Each row below holds a small network's activations on one input, seen along a few directions.
Each table varies a few parts of the input and shows all the possible inputs, shuffled.
Descriptions start from the smaller parts, as in this example, which fits no table here: one of 6 places along a line, together with either a single point or one of 11 places along a line or (one of 3 separate values, together with one of 5 places around a ring).
Shared parts are said once, and a part with two or three values counts as separate values.

Other details of the inputs vary at random and push rows far along two fixed directions, the same in every table; ignore that.
To show where, the next rows are all for the same input, with only those details redrawn:
[15 1 -9 4 -2 1 11 20 5 9 8 33 -7 -16]
[1 -3 -15 -23 -15 22 1 8 19 27 3 24 8 -3]
[13 0 -8 4 -2 2 9 19 6 10 8 30 -7 -13]
[13 0 -7 5 -2 1 10 18 5 9 7 31 -7 -15]
[-36 -4 15 -23 -6 34 -19 -16 14 28 -13 -53 4 42]
[-22 -3 11 -13 -2 25 -11 -7 10 21 -8 -33 -1 28]
[-7 -4 -7 -22 -13 26 -4 2 19 27 -1 9 7 7]
[-4 0 6 3 2 8 1 7 4 10 1 -4 -8 6]

Table:
row 1: [6 -2 -1 8 6 -3 10 7 0 -4 1 0 -6 -2]
row 2: [-15 -8 -5 -34 -17 31 1 -22 20 4 -12 -18 26 16]
row 3: [-27 12 -4 -58 -16 32 -28 -38 31 27 -8 -26 30 8]
row 4: [9 -1 -7 -31 -16 4 -9 -6 10 8 -10 11 25 -23]
row 5: [20 0 -11 2 -1 1 14 14 7 3 6 29 -6 -19]
row 6: [12 -3 6 36 16 -23 18 12 -18 -22 3 1 -18 -6]
row 7: [10 -11 -20 -5 -15 4 15 -1 4 -5 3 28 14 -8]
row 8: [7 -6 -8 12 -2 -5 11 16 -4 1 7 26 -3 -9]
row 9: [-23 -4 5 -23 -6 28 -8 -21 17 8 -12 -43 11 29]
row 10: [4 -8 -22 -23 -18 19 8 -2 17 7 -1 20 19 -7]
row 11: [10 15 17 40 26 -38 -6 -4 -32 -37 11 -25 -19 4]
row 12: [-39 -16 6 -31 -14 38 -14 -33 13 9 -17 -55 21 45]
row 13: [-38 15 33 3 22 -1 -37 -33 -7 7 -13 -79 -12 37]
row 14: [4 -13 -16 -5 -10 4 11 3 4 1 2 21 7 -3]
row 15: [12 -2 -12 5 -2 0 12 17 1 9 7 33 -3 -14]
row 16: [-39 8 41 26 27 -14 -38 -23 -29 -10 -3 -89 -18 64]
row 17: [5 10 -7 -18 -6 -2 -9 -17 1 -9 9 0 18 0]
row 18: [5 -10 -8 15 -3 -8 12 15 -8 -3 8 29 -3 -7]
row 19: [6 18 -7 3 8 -17 -12 7 0 13 11 32 -6 -24]
row 20: [7 -2 25 51 25 -33 25 0 -33 -54 -1 -23 -18 -1]
row 21: [-4 10 -8 -10 -19 -26 -8 17 -7 -7 1 37 -15 -17]
row 22: [11 5 26 37 24 -37 -7 5 -29 -26 -9 -28 -19 -13]
row 23: [6 -7 20 58 26 -36 18 9 -36 -40 2 -16 -27 4]
row 24: [21 3 -9 -1 0 0 23 4 5 -14 2 24 5 -23]
row 25: [7 12 43 56 41 -30 19 1 -28 -49 -5 -53 -36 4]
row 26: [21 -1 -8 0 -2 -19 -8 12 -5 6 -3 27 4 -28]
row 27: [-14 -5 -12 -38 -22 37 -9 -4 27 38 -4 4 17 14]
row 28: [-9 17 7 -6 11 -3 -19 -16 2 1 -1 -18 -2 -5]
row 29: [18 8 -18 0 0 -16 -8 4 -5 -3 18 31 4 -10]
row 30: [22 3 -10 2 0 2 17 11 7 -6 4 24 -3 -23]
row 31: [6 -9 -11 -10 -10 5 18 -5 6 -14 1 19 16 -9]
row 32: [-9 -14 -6 1 -10 5 4 2 -1 6 2 9 6 12]
row 33: [15 0 -6 2 -3 -17 -11 17 -8 13 -2 29 3 -24]
Describe the family of inputs behind these rows.
Answer: either a single point or (one of 4 places along a line, together with either one of 3 separate values or one of 5 places along a line)
Change only the choice among 3 separate values in row 4. List by row number the other rows that result.
Answer: row 3, row 17

Table:
row 34: [-4 17 31 40 40 -41 -7 0 -29 -30 -3 -45 -43 7]
row 35: [-18 -8 41 62 34 -26 20 9 -32 -30 3 -48 -37 36]
row 36: [-17 17 -13 -43 -14 34 -16 -8 32 47 4 14 18 1]
row 37: [44 -12 -19 5 -17 5 45 18 6 -16 0 60 5 -53]
row 38: [-1 5 -35 -56 -21 20 -11 -18 19 28 1 15 31 -19]
row 39: [-28 -20 -15 -31 -28 37 -2 -32 20 3 -12 -36 25 39]
row 40: [13 -11 13 43 11 -23 33 -3 -27 -44 11 -2 -17 -1]
row 41: [0 -17 38 62 36 -7 23 27 -22 -14 -10 -42 -40 14]
row 42: [-40 -14 -1 -24 -20 36 -3 -19 18 3 -14 -43 6 49]
row 43: [41 7 -33 0 -12 -22 2 43 1 31 19 91 -3 -47]
row 44: [10 6 -7 15 7 -28 -7 17 -13 11 0 46 -8 -24]
row 45: [6 13 20 27 18 -42 -13 0 -28 -30 3 -25 -15 -12]
row 46: [-41 2 15 -34 -12 15 -43 -23 5 18 -19 -39 7 34]
row 47: [-2 18 42 58 44 -19 -13 11 -25 -9 10 -36 -48 10]
row 48: [41 -17 -49 12 -19 7 32 54 11 13 29 111 1 -41]
row 49: [-20 -16 -14 -31 -20 35 1 -37 15 -6 -16 -36 37 40]
row 50: [-25 18 12 -39 -8 29 -25 -23 26 21 -7 -32 7 22]
row 51: [24 24 3 17 15 -25 5 2 -8 -26 17 13 -11 -37]
row 52: [45 -2 -37 -1 -16 -22 -2 43 4 30 20 110 -3 -54]
row 53: [-11 5 -9 -54 -20 13 -31 -30 11 11 -9 -23 45 8]
row 54: [-14 -16 -12 -37 -26 51 17 5 36 38 -18 8 21 6]
row 55: [-21 11 13 -35 5 22 -31 -45 20 -2 -7 -55 27 22]
row 56: [-13 15 36 52 33 -45 -14 9 -34 -12 1 -37 -34 8]
row 57: [28 10 -16 -3 0 -30 -4 5 -17 -20 4 46 17 -44]
row 58: [5 -8 28 52 27 -30 26 -14 -32 -59 5 -44 -11 19]
row 59: [27 -8 -41 11 -19 2 35 39 8 2 19 93 2 -38]
row 60: [3 -10 33 43 22 -11 28 13 -12 -34 -16 -38 -32 7]
row 61: [-8 -21 -27 -52 -36 39 13 -7 29 21 1 30 26 18]
row 62: [-36 -2 8 -33 -10 11 -40 -33 0 10 -16 -46 21 23]
row 63: [-14 11 -17 -45 -18 27 -20 -7 25 49 -4 12 14 7]
row 64: [27 -6 17 41 19 -17 41 3 -13 -46 -10 -13 -5 -18]
row 65: [-22 1 4 -37 5 12 -34 -45 14 2 -11 -56 25 23]
row 66: [14 9 15 46 31 -29 -6 17 -20 6 7 1 -40 -6]
row 67: [26 -12 -16 17 -4 3 29 39 -7 7 21 57 -6 -8]
row 68: [-20 8 -6 -48 -29 17 -30 -8 18 27 -6 -12 17 10]
The inputs of row 56 and row 68 match in every part but one. If row 36 is changed in the same way as row 56 into row 68, which row does it become?
Answer: row 50
Describe the family of inputs behind these rows.
Answer: one of 5 places along a line, together with either one of 3 separate values or one of 4 places along a line
Change only the choice among 3 separate values in row 41. List by row number the other rows that result.
Answer: row 48, row 67
Change only the choice among 3 separate values in row 39. List by row number the other rows that result.
Answer: row 37, row 40
